W =
330,689,499,763,425,495,321,810,588
453,454,224,765,556,379,346,627,493
384,752,478,796,495,530,359,854,577
612,594,295,835,717,503,504,686,588
637,428,769,382,537,325,609,413,693
461,461,198,791,552,344,393,638,535
464,670,652,647,707,765,551,759,582
391,740,323,788,551,610,353,789,557
541,746,482,627,362,407,634,383,445
466,656,527,567,315,396,565,363,354
541,405,743,579,472,348,745,357,733
611,734,436,672,638,605,520,677,710
750,528,729,521,652,514,674,614,698
486,866,639,602,549,651,457,794,757
639,666,459,429,668,598,605,552,818
598,498,654,512,448,482,665,499,397
What is the entry in the top-right corner?
A: 588
The entry in the top-left corner -> 330
The largest entry in the first row: 810
What is the entry just left of 344?
A: 552
What is the entry directly below 717?
A: 537
The entry directly below the smallest entry: 652
What is the largest entry in the last row?
A: 665
The 3rd smallest entry -> 295
What is the bottom entry of the column that holds the smallest entry?
A: 654
What is the entry just right of the largest entry?
A: 639
What is the first entry of the smallest entry's row?
A: 461
What is the entry just right of the smallest entry?
A: 791
What is the entry in the bottom-left corner?
A: 598
What is the bottom-right entry?
A: 397
What is the second entry on the diagonal from the top-right corner?
A: 627
What is the entry directly above 746?
A: 740
The largest entry in the last column: 818
What is the entry just left of 535?
A: 638
What is the third largest entry?
A: 835
The second entry on the main diagonal is 454
What is the largest entry?
A: 866
The 2nd smallest entry -> 224
What is the largest entry in the first column?
A: 750
The last entry of the largest entry's row is 757
The entry just right of 752: 478
What is the entry directly below 733?
A: 710
The entry directly above the smallest entry is 769
The 2nd-last entry, reading row by row: 499
The smallest entry in the first row: 321
What is the smallest entry in the last column?
A: 354

Read these off the array that follows.
1) Find the 3rd smallest entry.
2) Find the second largest entry.
3) Find the second smallest entry.
[[1, 6, -34, -17, 22, -14, -33, 18, 13, -22, 2, 0], [-28, 0, -13, -15, 28, -21, 7, -30, -24, 15, 11, 18], [-2, 3, -35, -6, 27, -12, -34, 2, 7, -29, -12, 3], [-28, -2, -10, 1, 18, -21, 11, -37, -9, 19, 2, 9], [-16, -6, -36, -14, -7, 29, 12, 6, -2, 14, -15, 9], [-28, -9, -15, -15, 25, -26, -4, -30, -26, 22, 3, 17], [8, -21, 2, 5, 21, -18, 10, 23, 28, 3, -27, -9], [-10, -1, -7, -5, 30, -10, -26, -15, 3, -21, -9, -6], [-13, 39, 6, 13, 11, 23, -29, -1, -4, 12, -6, -7], [-16, 32, 7, 9, 25, 30, -23, 6, -11, 6, -6, 6], [-38, -10, -26, 1, -22, 17, 2, 18, -16, -2, -11, -29], [-2, 12, -6, -7, -2, -4, -9, -22, 4, -5, -4, -11], [6, -14, -20, -4, -20, -1, 2, -2, 1, 8, -3, 18], [17, 10, -23, -16, 4, -1, -27, 11, 22, -25, -34, -12], [2, -17, 14, -31, 5, 12, -10, -24, -10, 28, -42, -4], [6, -10, 8, 7, 7, 8, -19, 7, -21, 7, -3, 31]]
1) -37
2) 32
3) -38

[[5 6 7 3 4 3 6 7 5 5 7 4 5 5]
 [8 7 4 6 6 6 6 8 8 7 3 5 6 8]
 [6 6 5 4 4 5 4 6 7 5 5 6 5 6]
 [3 5 6 6 6 3 5 4 6 5 7 7 4 4]
 [4 3 4 6 5 5 6 6 4 7 6 4 3 4]
 [5 3 3 6 6 7 6 6 7 7 7 7 3 6]
 [4 4 7 6 8 4 6 5 5 7 4 4 5 7]
 [4 6 4 2 3 7 8 3 2 2 6 5 8 3]
 [5 3 4 6 5 5 5 6 5 7 6 5 3 5]
 [7 5 4 4 4 8 3 7 6 4 5 7 5 6]
 [5 7 7 4 5 4 5 4 6 4 4 6 7 6]
 [5 4 5 4 4 4 6 6 3 5 5 2 4 3]
 [3 3 4 8 8 6 2 2 7 5 5 8 4 6]
 [5 6 7 6 7 5 3 4 8 5 5 8 5 8]]
The entry in the top-left corner -> 5
The bottom-left entry -> 5
Report the entry in the bottom-right corner.
A: 8
Report the third entry from the end, reading row by row.
A: 8
The top-right entry is 5
The 2nd entry, reading row by row -> 6
Report the second-last entry, reading row by row.
A: 5
The second entry on the main diagonal is 7
The 5th-last entry, reading row by row is 5
Report the third entry in reading order.
A: 7
The fourth-last entry, reading row by row is 5
The largest entry in the first column is 8
